A small network was trained on invented records. Each row is its activation on one of them, seen along a few directions.
After each row come some of the record's fields: FUNEK, RIN, FIPA, ZAMU, TUSI.
Not every record has every field; a missing one is written none.
Other fields move the rows too, some of them a lot.
(in the rows, 500 means zero)
Random noise pushes rows far along 2 fixed directions. That doesn't count. These rows show it; they differ only by the noise:
[664 383 548 366 454 619 674 649 408 673 693 296 842 412 401 558 533 389
 531 597 533 419 321]
[682 571 458 590 513 634 458 455 470 596 642 409 627 510 396 462 514 488
 477 712 495 402 388]
[668 589 446 618 547 624 421 409 483 554 601 444 576 543 414 428 518 528
 481 706 495 430 411]
[530 310 559 338 669 520 621 499 442 413 410 456 673 572 555 391 592 603
 629 410 578 673 439]

[606 761 412 840 408 551 196 458 542 634 668 598 352 477 342 495 377 417
 360 756 369 282 538] -> FUNEK is beva, RIN is lota, FIPA is vuzuf, ZAMU is muk, TUSI is none
[511 338 463 294 545 493 761 461 531 405 402 289 572 496 602 539 531 489
 501 421 631 550 420] -> FUNEK is fomim, RIN is none, FIPA is gopif, ZAMU is gesas, TUSI is tero
[324 414 490 449 573 491 519 539 403 408 404 585 480 588 726 425 645 529
 540 373 490 611 579] -> FUNEK is novid, RIN is none, FIPA is vuzuf, ZAMU is nik, TUSI is none
[654 547 471 522 500 592 466 557 476 611 629 394 628 514 341 498 493 471
 452 608 485 418 413] -> FUNEK is beva, RIN is lota, FIPA is vuzuf, ZAMU is luviz, TUSI is none
[523 260 543 250 570 594 790 586 459 435 460 188 846 596 598 454 731 545
 596 380 661 538 443] -> FUNEK is beva, RIN is godo, FIPA is vuzuf, ZAMU is vasok, TUSI is none
[422 609 441 597 318 452 413 467 535 606 539 611 295 334 439 621 340 365
 408 554 444 410 492] -> FUNEK is novid, RIN is none, FIPA is vuzuf, ZAMU is gesas, TUSI is none
[355 426 448 328 258 411 679 594 488 568 535 441 369 306 479 671 376 305
 470 462 528 434 442] -> FUNEK is fomim, RIN is none, FIPA is none, ZAMU is none, TUSI is none
[652 501 549 470 529 477 530 517 555 528 582 457 580 483 294 518 446 567
 524 518 515 510 401] -> FUNEK is beva, RIN is nobit, FIPA is vuzuf, ZAMU is vasok, TUSI is none
[492 529 500 529 365 562 562 610 470 589 628 376 537 466 556 582 554 348
 444 566 480 364 460] -> FUNEK is fomim, RIN is none, FIPA is vuzuf, ZAMU is nik, TUSI is none
[527 601 337 639 498 562 434 300 552 418 413 448 362 573 575 431 468 516
 440 631 549 446 507] -> FUNEK is beva, RIN is godo, FIPA is gopif, ZAMU is dopon, TUSI is zoz
[457 293 641 269 540 342 657 587 445 494 477 582 576 387 443 586 406 511
 669 318 515 720 424] -> FUNEK is gezup, RIN is none, FIPA is vuzuf, ZAMU is dopon, TUSI is none
[526 513 430 448 254 475 612 573 470 678 694 411 503 304 410 692 369 288
 453 612 473 357 336] -> FUNEK is novid, RIN is none, FIPA is vuzuf, ZAMU is dopon, TUSI is none
[389 460 547 453 524 517 558 511 447 460 397 519 532 545 624 470 618 516
 556 408 493 572 527] -> FUNEK is ler, RIN is none, FIPA is vuzuf, ZAMU is gug, TUSI is none
[520 628 434 760 572 615 304 342 544 381 440 498 410 731 635 289 638 599
 449 640 501 408 618] -> FUNEK is beva, RIN is godo, FIPA is vuzuf, ZAMU is muk, TUSI is none
[543 428 588 404 526 400 562 503 565 436 459 519 525 474 393 497 393 529
 588 446 544 559 402] -> FUNEK is beva, RIN is tur, FIPA is vuzuf, ZAMU is gesas, TUSI is none
[500 558 433 614 472 484 368 483 518 498 506 562 372 516 454 456 441 481
 449 557 455 461 550] -> FUNEK is beva, RIN is lota, FIPA is vuzuf, ZAMU is muk, TUSI is none
[462 401 565 470 554 531 541 535 494 424 431 453 617 603 603 416 619 563
 560 428 545 513 552] -> FUNEK is beva, RIN is godo, FIPA is none, ZAMU is none, TUSI is none
[658 504 428 538 473 684 585 468 509 561 603 220 694 560 533 506 611 457
 419 655 569 358 421] -> FUNEK is beva, RIN is godo, FIPA is gopif, ZAMU is dopon, TUSI is tero
[488 574 428 520 414 551 487 453 491 524 490 431 496 509 532 516 516 479
 460 583 496 410 522] -> FUNEK is beva, RIN is pake, FIPA is vuzuf, ZAMU is gug, TUSI is none
[490 711 338 674 217 638 458 542 465 691 748 366 395 386 487 618 480 244
 294 789 449 162 463] -> FUNEK is fomim, RIN is none, FIPA is vuzuf, ZAMU is nik, TUSI is none
[563 414 491 407 481 566 631 572 484 515 561 296 685 529 484 524 563 463
 481 510 529 431 454] -> FUNEK is beva, RIN is lota, FIPA is vuzuf, ZAMU is vasok, TUSI is none
[317 376 493 325 347 312 666 544 547 441 404 521 286 347 559 609 332 356
 522 329 561 553 490] -> FUNEK is fomim, RIN is none, FIPA is vuzuf, ZAMU is gesas, TUSI is none
[669 377 579 403 481 645 697 678 465 662 654 241 851 465 446 552 647 395
 488 523 527 436 343] -> FUNEK is ler, RIN is none, FIPA is vuzuf, ZAMU is luviz, TUSI is none
[562 496 466 476 424 483 542 523 499 564 548 459 492 413 423 529 430 413
 502 568 486 468 403] -> FUNEK is novid, RIN is none, FIPA is vuzuf, ZAMU is gesas, TUSI is none
[752 795 357 827 478 623 299 290 570 641 684 485 407 471 306 538 401 482
 365 825 395 331 375] -> FUNEK is novid, RIN is none, FIPA is gopif, ZAMU is dopon, TUSI is tero
[571 344 612 428 588 568 607 629 497 513 496 401 664 506 507 438 600 478
 550 456 541 552 440] -> FUNEK is ler, RIN is none, FIPA is vuzuf, ZAMU is muk, TUSI is none
[530 516 544 512 547 567 545 530 467 531 513 458 563 517 514 512 568 498
 483 527 493 500 470] -> FUNEK is ler, RIN is none, FIPA is gopif, ZAMU is gug, TUSI is tero
[331 398 459 340 275 393 675 606 502 528 493 459 328 332 549 658 390 302
 471 395 526 447 489] -> FUNEK is fomim, RIN is none, FIPA is none, ZAMU is none, TUSI is none
[565 605 463 578 480 632 497 479 492 576 619 399 504 502 525 495 591 448
 397 661 510 353 493] -> FUNEK is ler, RIN is none, FIPA is gopif, ZAMU is vasok, TUSI is tero
[516 378 568 367 499 456 618 582 499 553 478 511 606 357 460 565 421 418
 538 394 506 559 402] -> FUNEK is novid, RIN is none, FIPA is gopif, ZAMU is gesas, TUSI is zoz
[670 623 522 560 630 564 479 360 562 448 543 457 585 616 419 426 574 651
 489 589 518 466 455] -> FUNEK is beva, RIN is tur, FIPA is gopif, ZAMU is vasok, TUSI is tero
[549 655 494 689 447 469 265 531 515 624 599 671 415 432 317 542 366 469
 453 600 373 400 534] -> FUNEK is beva, RIN is lota, FIPA is none, ZAMU is none, TUSI is none
[432 566 372 555 291 491 566 464 567 495 530 387 232 445 566 556 427 316
 383 585 516 330 477] -> FUNEK is fomim, RIN is none, FIPA is vuzuf, ZAMU is muk, TUSI is none
[628 462 540 462 617 561 571 463 554 420 486 366 607 637 480 432 596 593
 525 499 563 537 422] -> FUNEK is beva, RIN is tur, FIPA is vuzuf, ZAMU is luviz, TUSI is none
[576 555 639 611 573 617 328 631 444 628 660 601 768 536 398 470 620 582
 547 605 453 458 584] -> FUNEK is gezup, RIN is none, FIPA is none, ZAMU is none, TUSI is none
[267 337 543 364 735 402 524 428 427 244 250 659 423 694 814 348 627 686
 619 245 538 788 707] -> FUNEK is gezup, RIN is none, FIPA is gopif, ZAMU is luviz, TUSI is tero
[619 738 544 745 485 564 196 529 460 661 694 681 601 480 362 513 462 527
 480 627 334 366 585] -> FUNEK is novid, RIN is none, FIPA is gopif, ZAMU is muk, TUSI is zoz
[260 410 517 446 598 390 547 418 525 266 219 609 249 602 694 384 536 568
 583 314 551 705 597] -> FUNEK is ler, RIN is none, FIPA is vuzuf, ZAMU is gesas, TUSI is none
[349 441 435 368 405 379 629 432 553 387 365 493 256 438 537 539 421 463
 515 410 566 565 464] -> FUNEK is fomim, RIN is none, FIPA is none, ZAMU is none, TUSI is none
[534 490 578 556 761 510 368 399 554 388 403 615 518 622 487 358 564 702
 571 464 541 656 553] -> FUNEK is gezup, RIN is none, FIPA is vuzuf, ZAMU is vasok, TUSI is none
[563 635 404 615 292 537 501 551 482 684 751 394 473 390 446 651 431 295
 380 680 428 261 424] -> FUNEK is novid, RIN is none, FIPA is vuzuf, ZAMU is vasok, TUSI is none

Here are new rows. What are their fields?
[720 614 410 609 286 750 584 568 500 726 823  87 758 484 417 596 594 297
 344 812 525  95 379] -> FUNEK is beva, RIN is godo, FIPA is vuzuf, ZAMU is vasok, TUSI is none
[498 456 459 520 622 593 544 380 535 329 384 323 546 722 668 346 702 620
 517 484 599 508 558] -> FUNEK is beva, RIN is godo, FIPA is vuzuf, ZAMU is vasok, TUSI is none
[579 594 432 604 509 515 386 450 518 524 559 490 446 529 369 490 443 532
 459 596 458 458 483] -> FUNEK is beva, RIN is lota, FIPA is vuzuf, ZAMU is vasok, TUSI is none
[357 545 368 573 506 568 501 401 494 354 381 407 350 665 772 393 669 505
 424 524 561 458 606] -> FUNEK is fomim, RIN is none, FIPA is vuzuf, ZAMU is nik, TUSI is none
[638 623 479 673 569 608 352 476 488 587 590 506 597 591 451 437 573 547
 462 609 442 460 492] -> FUNEK is novid, RIN is none, FIPA is vuzuf, ZAMU is luviz, TUSI is none
[354 366 463 230 182 377 811 625 493 597 546 359 410 225 474 727 323 222
 477 440 572 426 373] -> FUNEK is fomim, RIN is none, FIPA is vuzuf, ZAMU is gesas, TUSI is none
[293 271 520 199 266 362 797 709 470 546 483 426 419 283 567 700 398 268
 520 292 554 501 469] -> FUNEK is fomim, RIN is none, FIPA is none, ZAMU is none, TUSI is none
[424 378 497 427 522 529 594 498 508 385 387 406 560 604 641 415 632 551
 549 414 582 517 552] -> FUNEK is beva, RIN is godo, FIPA is none, ZAMU is none, TUSI is none
[197 178 551 162 535 389 796 618 433 296 256 452 469 522 813 481 635 482
 613 157 616 728 557] -> FUNEK is fomim, RIN is none, FIPA is vuzuf, ZAMU is nik, TUSI is none
[511 446 496 448 636 434 539 349 587 318 304 537 416 552 507 418 424 610
 558 432 576 640 454] -> FUNEK is beva, RIN is tur, FIPA is gopif, ZAMU is gesas, TUSI is zoz
[477 573 357 486  99 422 628 535 540 686 711 366 287 208 376 769 248 191
 366 660 506 253 357] -> FUNEK is fomim, RIN is none, FIPA is vuzuf, ZAMU is dopon, TUSI is none
[661 768 405 744 374 588 351 406 590 608 686 460 419 483 288 534 426 458
 390 791 450 239 421] -> FUNEK is beva, RIN is tur, FIPA is none, ZAMU is none, TUSI is none
[535 662 411 679 383 538 444 409 539 560 601 451 318 471 440 535 431 404
 405 696 468 363 429] -> FUNEK is ler, RIN is none, FIPA is vuzuf, ZAMU is dopon, TUSI is none
[532 553 500 547 432 485 483 475 518 591 552 565 461 387 421 554 427 426
 479 545 440 467 392] -> FUNEK is novid, RIN is none, FIPA is vuzuf, ZAMU is gesas, TUSI is none
[476 485 524 562 559 595 518 531 467 481 480 448 528 586 620 435 676 492
 480 505 498 512 512] -> FUNEK is ler, RIN is none, FIPA is vuzuf, ZAMU is nik, TUSI is none
[507 357 610 341 502 544 613 717 364 624 667 419 808 499 564 593 592 442
 520 453 472 466 539] -> FUNEK is gezup, RIN is none, FIPA is gopif, ZAMU is luviz, TUSI is tero
[520 415 517 413 391 449 567 642 465 653 573 499 598 303 367 649 318 343
 502 464 469 480 427] -> FUNEK is beva, RIN is lota, FIPA is gopif, ZAMU is gesas, TUSI is zoz
[390 619 387 654 406 478 353 492 499 578 556 580 328 444 524 579 404 412
 409 540 410 393 600] -> FUNEK is novid, RIN is none, FIPA is vuzuf, ZAMU is vasok, TUSI is none
[546 275 534 265 461 481 753 651 436 597 525 355 698 342 478 610 428 363
 570 406 532 566 337] -> FUNEK is novid, RIN is none, FIPA is gopif, ZAMU is dopon, TUSI is zoz
[331 582 396 559 526 372 442 225 590 271 250 645  87 563 586 400 418 595
 517 479 544 622 535] -> FUNEK is fomim, RIN is none, FIPA is vuzuf, ZAMU is gesas, TUSI is none
